[170  88 134 131 148]  Popid
[ 74 174  88 167 126]  malom
[124 150 153  88  98]  Zera
[127 141 112 134 128]  Gonem
[162  79 112 145 125]  Lokot
[138  87 139 144 166]  zuv
[127 145 118 118  96]  tir
[149  76 148  67 160]  gizok
[125 144 130 141 143]  mikis
[107 163  77 154  80]  leliz
[115 148 116 157 169]  vibo
[132 132 158 157 124]  gel
gone gizok: [ 67 148 160  76]
[149]
gone mikis: [125 141 130 144]
[143]
gone Gonem: [112 128 134 141]
[127]
gone Popid: [131 134 148 170]
[88]
gone vibo: [115 148 169 157]
[116]
gone Gonem: [127 134 141 112]
[128]

[158  80 111 182 181 165 186] -> rekek
[145 129 136 129 170 137 129] -> gim
[150 118  92 102 119 133 154] -> Pivam
[104 159  84  87  85 148 129] -> ruki
[104 159  84 103 113  56  89] -> nubu
[110 143 146 151 152 130 124] -> subav
[127 127 163  92 141 162 107] -> Zar
[158  80 111 182 181 127 112] -> tus
gone tus: [127 181 158 112  80 182]
[111]
gone ruki: [148 129 104  85  87 159]
[84]
gone Zar: [162 127 141 127  92 107]
[163]
gone subav: [124 110 146 143 130 152]
[151]
gone Pivam: [102 150  92 133 118 154]
[119]
gone nubu: [ 56 159  84 113 103  89]
[104]
gone ruki: [ 84 104 129 148  85 159]
[87]

[167 168 126 155 132 131] : nabu
[135 147 149 147 136 158] : tesu
[130 127 195 128 158 192] : fol
[133 127 184 128 149 150] : Lek
gone Lek: [128 184 127 133 150]
[149]
gone nabu: [155 131 132 168 126]
[167]
gone Lek: [128 133 149 127 150]
[184]
gone tesu: [158 147 147 135 149]
[136]

[ 97  96  77 153  89  82 126  83 137  77  69 148  97 192 150 168 131  89
 114  76  76 149  98 154  96  99 101] : Bunu
[101 101 167 120 105 167 167 108 113 169 158 128 100 122 129 124 111 153
  98 168 169 131 100 132 101 102 149] : Ponug
[101  96 167 120 105 167 167 108 113 169 158 128 100 122 132 124 111 153
  98 168 169 131 100 132 101 102 149] : Volar
[147 147  94  85 147  98  95 152 171  94 139 105 147  95 100  79 107 156
 149  96  94 125 147  84 147 148 165] : zefu
gone zefu: [ 95  94  94 147  85 148  94 152 171 107  98 147 100 147 147  95  79 147
  96 105 147  84 165 139 125 156]
[149]
gone Ponug: [158 169 129 167  98 131 132 122 149 101 167 100 100 101 108 105 111 120
 101 153 167 168 113 124 102 169]
[128]
gone Volar: [ 96 102 132 158 120 132 124 122 105 153 128  98 167 101 100 108 113 169
 149 131 100 167 168 167 169 101]
[111]
gone Ponug: [128 131 129 149 167 102 153  98 111 158 113 168 105 167 167 169 120 132
 100 124 100 101 122 101 169 101]
[108]
gone Bunu: [ 83 154  89  97  82  96  76  97  89 101 148 126 131  77 168  96  99  69
 150 192 114  98 137 153  77  76]
[149]

[119 205 206  56 163 195 177 162 195  57 205 205  80 206 206 138 206  49
  69  80 100 205  67 196  50] : Suno
[192  55  54  50 200 156 201 202  50  50  55  55 132  67  55 202  60  53
 166 133 141 127 188 190  54] : Zafom
[ 51 186 197 170  63 206  62  56  59 132 196 196  51  93 194 202 191 194
  51  50  50  53  51 206 195] : guza
[203  59  53  69 176  53 175 181 192  96  54  56 205 138  57 105  58  57
 205 206 206 192 205  51  60] : dukup
[ 62  51  51 195 151 200 124 105 136 202  52  55  56  53  53 204  51 206
  54  59  59 158  59 205 205] : lozo
[ 70  58  54 199  55  77  50  53 201 207  56  61 189  69  57 147  50 196
 180 191 175  64 157  71 196] : Gek
[206  59  56 185 205  51 206 205  59 169  57  55 172  89 190  52  63 191
 197 171 187 184 205  50 189] : Nutuz
[ 52 203 204  58  51 186  50  51 103  53 204 205 138 121 204 205 196  52
 131 135  84  49 119 197  54] : Naf
[ 62 206 206 202  53 105  53  53 206 203 206 206 121 194 206  55 203 182
  94 122 111 119  72  71 182] : zim
[200 205 205  72 193  67 202 201 201  73 204 202 188 206 204  51 206  51
 194 189 201 205 181 206  51] : Sifas
[170 205 205 205 181  78 190 180 132 203 203 198  66 200 203  51 202 203
  71  65  90 204  82  58 200] : difub
[200 205 205  72 193  67 202 201 201  73 204 202 188 206 204  51 192  51
 194 189 201 205 181  53  51] : Kitum
gone Sifas: [202  51 201 188 201 181 189 206 201 202 205 194 204 193 206 206  51 200
  73  67 204 205 205  51]
[72]
gone Nutuz: [ 51  89 185  59  57 171 206 184  50  59 187 169 205  52  56 205  63  55
 205 172 191 197 190 206]
[189]

[125 160 125 132 136 120 113 146  84 139 140 124 147 140 130 124 121 151
 123 136 126 116 143 134 143 108 122 124 144 139  85 124 124 127 117 119
  93 135 126 129 166 143 127 146 113 138 146 133 120 144 157 145 133 121
 131 128 139 139 160 122 153 137 146 145] -> romig
[119 135 108 135 140 111 129 129 126 121 193 122 116 113 140 102 111 110
 136 147 130 110 121 130 106 112 106 137 146 141 151 142 128 121 118 135
 135 140 122 124 128 109 137  57 116 117 135 131 141 134 133 105 203 117
 141 113 136 121 120 127 137 119 113 121] -> rif
[125 160 119 132 136 120 113 146  84 139 140 124 147 140 130 124 121 151
 123 127 126 116 143 134 143 123 122 124 122 128  85 124 124 127 117 119
  93 107 126 129 166 143 127 146 113 138 146 133 120 144 157 145 133 121
  98 128 139 139 160 122 153 137 146 145] -> Zope
gone Zope: [160 130 143 123 146 143 117 119 146 121 139 145 123 133 122 121 119  85
 127 137 126 139 128 124 151 126 139 124 113 160 146 125 124 133 120 127
 120 122 127 124  98 144 129 138 166 153 140 147 122 107 132 128 124 113
 136  93 116 140  84 145 143 134 146]
[157]
gone romig: [121 140 130 144 127 145 119  93 121 139 139 127 146 140 146 126 139 124
 145 129 123 131 135 139 124 125 133 153 132 122 133  84 143 143 151 108
 146 122 124 113 160 157 128 137 125 144 124 136 143 166 113 124 120 147
 117 120 126 116 146 134 136  85 160]
[138]
gone romig: [124 147 117 127 125 146 129 131 166 132 127 122 143 113 145 153 133 136
 116  84 128 135 119 124 146 121 126 140  85 143 123 108  93 134 160 120
 139 124 146 138 124 122 157 160 133 140 113 126 121 139 143 130 151 144
 139 125 144 145 124 136 146 139 120]
[137]
gone rif: [146 122 121 117 130 113 126 119 122 102 136 135 106 129 121 106 128 135
 193 121 131 110 151 140 137 105 134 147 121 130 129 136 108 135 113 137
 111 121 135 120 116 203 111 140 141 128  57 116 124 119 117 109 118 133
 135 141 127 141 113 112 110 140 137]
[142]
gone rif: [127 106 112 110 140 122 102 117 121 131 142 105 135 126 203 124 193 121
 141 135 135 116 113 129 109 116 137 119 111  57 121 135 121 141 119 117
 113 113 146 128 140 130 111 137 122 121 141 106 135 140 151 108 133 130
 147 120 128 136 129 110 136 118 137]
[134]
asked: [119 135 108 135 140 111 129 129 126 121 193 122 116 113 140 102 111 110
 136 147 130 110 121 130 106 112 106 137 146 141 151 142 128 121 118 135
 135 140 122 124 128 109 137  57 116 117 135 131 141 134 133 105 203 117
 141 113 136 121 120 127 137 119 113 121]
rif
gone romig: [127 139 126  93 160 125 140 143 131 123  85 138 145 120 127 124 139 124
 113 116 125 121 139 124 119 153 117 120 108 124 137 140 132 146 144 139
 146 160 122 133 143 136 113 128 143 145 136 146 133 157 147 126  84 134
 121 135 124 151 144 146 122 166 129]
[130]

[161 101 146 103  70 128  91 187 172 141] -> nezo
[161 101 146 103  70 102 148 157  79  65] -> poku
[125  97  64 191 118 175 173  66 113 179] -> nela
gone nezo: [ 91 172 141 146 103 101 187  70 128]
[161]
gone poku: [ 70  65 161 157 148  79 102 101 146]
[103]
gone nela: [173 125 191 118  97  64 179 113  66]
[175]

